These are the activations of a small neural network, seen along a few directions. Each row is one input.
Each table varies a few parts of the input and shows all the possible inputs, shuffled.
A made-up example of a description, with smaller parts first: one of 6 places along a line, together with either a single point or one of 9 places around a ring or (one of 2 separate values, together with one of 8 places around a ring).
Shared parts are said once, and a part with two or three values counts as separate values.
In the rows, 128 means zero.

Other details of the inputs vary at random and push rows far along three fixed directions, the same in every table; ignore that.
To show where, the next rows are all for the same input, with only those details redrawn:
[112  85 103 143 107 140  99  44 142 176 103  98]
[149  64 131 144  88  84 202 151  95  81 143 130]
[117  82 105 146 106 134 109  53 136 167 107 100]
[149 159 105 128 165 150  81  97  89  97 131 113]
[144 115 155 119 111 128 159 162 114  95 111 135]
[136  81 116 142 102 112 148 104 113 120 125 118]
[168 121  32 169 170  98  97  44  35  63 201  98]
[112 128 167 109 112 172 101 114 166 171  61 120]

A family of inputs:
R1: [122  72  61 140 111  73 164 108  66 108 189 104]
R2: [124 165 207 128 138 139 131 210 157 110 101 178]
R3: [157 170 155 120 165 126 114 183 103  78 151 164]
R4: [126 138 123 134 138 147 147  77 186 177  77 134]
R5: [131 209  97 107 202 174  77  66 168 170 112 115]
R6: [151  83 158 125 101  94 192 200 112  81 147 156]
R7: [165 121  83 136 148  97 131 121  64  61 181 116]
R8: [105 156 135  89 144 179  53  94 162 179  91  99]
R9: [119 191 137 127 185 146  64 146 131 126 157 143]
R10: [140 105 101 153 140 121 110  86 101 116 149 126]
R11: [122 206  99 121 148 186  27  71 149 159 104  86]
R12: [109 153 187  81 127 152 144 227 134 124 106 158]
R13: [117 202 163 114 177 135 114 224 109  94 156 163]
R14: [148  87 163 125  92 106 199 185 110  81 119 141]
R15: [ 99 101 199 126  90 146 130 138 195 191  66 157]
R16: [170 202  89 144 157 134 105 131  66  45 165 114]
R17: [109  48 143 142  80  79 180 141 148 155 151 144]
R18: [127 156 144 112 142 156 137 107 203 186  68 133]
R19: [139 222 137 101 202 148  85 192  72  80 168 158]
R20: [127 129 178  93 122 138 145 202 140 114 121 154]
R21: [111 100 153 115  48 115 189 175 167 140 115 114]
R22: [101  61  68 157  49  67 194 107 114 141 170  91]
R23: [ 87  84 168 149  91 121 123 124 204 205  99 142]
R24: [103  99  33 158 140 101 146  12 145 203 151  96]
- What do these inputs look like to the network? => one of 4 places along a line, together with either a single point or one of 5 places along a line
- The inputs of R22 and R21 match in every part but the place on the line of 4. If R12 is changed in the same way as R22 into R21, which row does it become? => R20
- Which other rows agree with R15 in the place on the line of 4? List them by row number. => R2, R4, R10, R14, R16
- Which other rows does R5 become when the place on the line of 4 takes its other values? List them by row number. => R4, R18, R24
- A walk changes only the place on the line of 4. It starts at R13 and steps to R9. List the rest of the walk in order. => R23, R2
